Each row has a name. Each question is about the rows just above it.

z301: [ -5   5  10 -11 -38   9]
z561: [ 24  -6  18 -23 -22  -5]
z155: [ 83 -37 -38   9  57  82]
z125: [-23  -5   5  10 -11 -38]
z128: [ -6  18 -22  -6  -5   6]
z795: [-23 -22  -5   6  10 -11]
Which entry of z155 is missing from [ 57 -37  83   9  82]? -> [-38]
Which entry of z795 is missing from [ 10   6 -11  -5 -23]? -> [-22]
Which entry of z561 is missing from [ 24  18  -5 -23 -22]? -> [-6]
z128 without one entry, shuffled: [-22  -6  -6   6  18]. Gone: -> [-5]
Which entry of z155 is missing from [  9  57 -38 -37  83]? -> [82]

z371: [-19 -52  66 -51  -2  -7  37]
z121: [-64  30 -29  59   8 -21 -28]
z477: [ -3  70 -57 -29  -1  25 -23]
z507: [ 13  30 -57  59   8 -21 -28]
z585: [-24  42  65 -35   2   5  41]
Shuffled z585 with one entry gone: [-35  42  65   5   2 -24], missing -> [41]
Shuffled z121 with one entry gone: [ 30 -29  59 -21 -64   8], missing -> [-28]
Which entry of z371 is missing from [ -2  66  37  -7 -19 -51]? -> [-52]

z547: [ 53  10   8  -8 -19   5 -18   0  27  15 -67  19 -23 -44 -11 -28  16  16
  35   0   2   0  60  20 -39 -63 -17  22  36]
z495: [  1 -27  -3 -12  -9  14 -14  -6  34   0  -2  12  -8 -23  12  19   1 -30
  11  23  12 -24  11  15  16   5  -5  -1  12]
z727: [-18 -33   0   1 -21   9 -16 -24  37  -7  -8   6 -13  -8  -2  -1  -6 -20
  18  25  10 -23   5   1  24   3 -14   3  -5]
z4: [ 16 -25 -12 -18 -13  -9 -15 -29  34 -15  -6  13 -12 -12  10  20   5 -16
  20  37  26 -23  17  26  33  16  -2  17   5]
z250: [ 11  44   8 -34  20   2 -38   9  -5  13 -12  24  34 -20 -27   1  10   2
   9   7  27  -4  10 -21  -3 -18 -17  -1 -14]
z920: [ -4  24  19  13  12  22   5   2   5  -2 -19   5 -34 -34   0   5  -1  16
  -9  -8   4 -10   7  17 -33 -26   1  19  17]
z346: [ -7 -30  -5  16 -12  11   2 -11  46   2   2  -3 -26  -3   0   9 -14 -13
  29  12  30 -12  13  20   7  12 -13 -15   6]
z470: [ -6   2 -29   8   7  25  23 -27  30 -14 -11 -13  18 -23  29  -1 -15 -31
  -4 -36  20 -20   8 -15 -27 -14 -34  21  -1]
Which entry of z547 is missing from [  5  -8 -63  22   8  15  16 -11   2 -44  27 -28  53 -17 -18  10   0 -67
  35   0 -39 -19  36  16  19 -23   0  60]? -> [20]
z4 without one entry, shuffled: [-12  16   5  26 -25 -16   5 -29 -12  10  17 -23  17  20 -15  33  16 -15
 -12 -13  13  -6  26  34  -9  20  37 -18]. Gone: -> [-2]
z495 without one entry, shuffled: [ -2  16  19  12  12   0  12  -3  -9  15  11  11 -27 -24   1   5  -6  34
 -30 -12  -1  -5 -14  -8   1  23 -23  12]. Gone: -> [14]
Which entry of z346 is missing from [ -5  11   2  12  20 -13 -15  -7 -11  46   7  -3  13 -12 -13   6   9 -14
  29   2  -3  12   0   2 -12 -30 -26  16]? -> [30]
Which entry of z495 is missing from [ -3  12 -27 -24   1  -8  34  11  -2  12  11 -12   0  12   1 -30  23  -9
   5  12  15  -1 -14  16  19  -6  -5  14]? -> [-23]
z495 without one entry, shuffled: [-30   1   1   5  11  -5  -6  -1  12  11 -12  12 -23  -2   0  16  12  -3
  23 -27  -9 -14  34 -24  12  19  15  -8]. Gone: -> [14]
z727 without one entry, shuffled: [-14  25   9 -21   5   3  37   6   3  -5  18  -2 -13 -24 -33  -6   0 -16
  24  -8 -23 -18   1  10  -1  -8  -7   1]. Gone: -> [-20]

z828: [ 12  31  -4  -5  13 -26  14  12 -48  24  19  75 -19 -16 -46]
z738: [ -3  11  17 -64  25  -8  -7   4 -13   5  -6 -48  75  11  -1]
z883: [  9  32   5 -11  13 -24  13   9 -50  23  14  78 -21 -24 -44]
z721: [ -8   5  18 -62  23  37 -13   7 -11   3  -7 -48  76   8   7]
Which entry of z721 is missing from [ -8  23   7  76   7 -13  -7   3 -11  37   5 -62  18 -48]? -> [8]
z828 without one entry, shuffled: [ 19  31 -48  13  75  14  24 -19  -5 -16  12 -46 -26  12]. Gone: -> [-4]
z738 without one entry, shuffled: [ 11   4  17   5 -64  11  -3  -8  -6  25  75 -48 -13  -1]. Gone: -> [-7]

z147: [-26   2  -6   9  -9 -13  21   0   5 -73  -4 -18   5 -29  20   7   7 -17
 -45]
z836: [-54   6  14   5 -14 -10 -16  25 -10   0  23  -8  16  11   5   1 -16  -8
  22]
z775: [ 17   4   9   2   6  22   2  -7  -8  26  13 -15  16  31  14  -1   2 -15
  31]
z147 without one entry, shuffled: [ 21 -29  -9 -45  -4  20 -17  -6   9   5   5   7   0 -73 -26 -13   7 -18]. Gone: -> [2]
z836 without one entry, shuffled: [ 11   5 -16  -8  23   0  25 -10 -16 -14  14 -10   5   1  -8 -54   6  16]. Gone: -> [22]
Which entry of z147 is missing from [  5 -18  20 -17   2   7  -6  -9   5 -13   0 -29  -4   7   9 -45 -26 -73]? -> [21]
z836 without one entry, shuffled: [-14 -16 -16 -10  11  -8   5  16   0  25   1 -10   5 -54  22   6  -8  23]. Gone: -> [14]
Shuffled z147 with one entry gone: [-29   7   0 -17   7  20  -6 -26   5 -45  -9  -4   2   5 -13   9 -73  21], missing -> [-18]
Shuffled z836 with one entry gone: [ 14   5   6 -16 -54  11 -14   0  25  23  -8 -16  -8  16 -10 -10   5  22], missing -> [1]
Which entry of z775 is missing from [ -8  13   9  31  31  -7 -15   2 -15   2   2  26  16  14  22  17  -1   4]? -> [6]

z299: [ 30  30 -39  29  30]
z398: [ 29 -13 -49 -10 -50]
z962: [ 16   5  32 -16  60]
z915: [-29  35  43  42  28]
z476: [ -9  51   3 -20 -50]
Shuffled z398 with one entry gone: [-13 -50  29 -10], missing -> [-49]
z299 without one entry, shuffled: [ 30  30  30 -39]. Gone: -> [29]
Which entry of z299 is missing from [ 30 -39  30  30]? -> [29]
Shuffled z398 with one entry gone: [-13  29 -10 -49], missing -> [-50]
Which entry of z915 is missing from [-29  28  43  42]? -> [35]
Shuffled z915 with one entry gone: [-29  28  35  43], missing -> [42]
Shuffled z299 with one entry gone: [30 29 30 30], missing -> [-39]

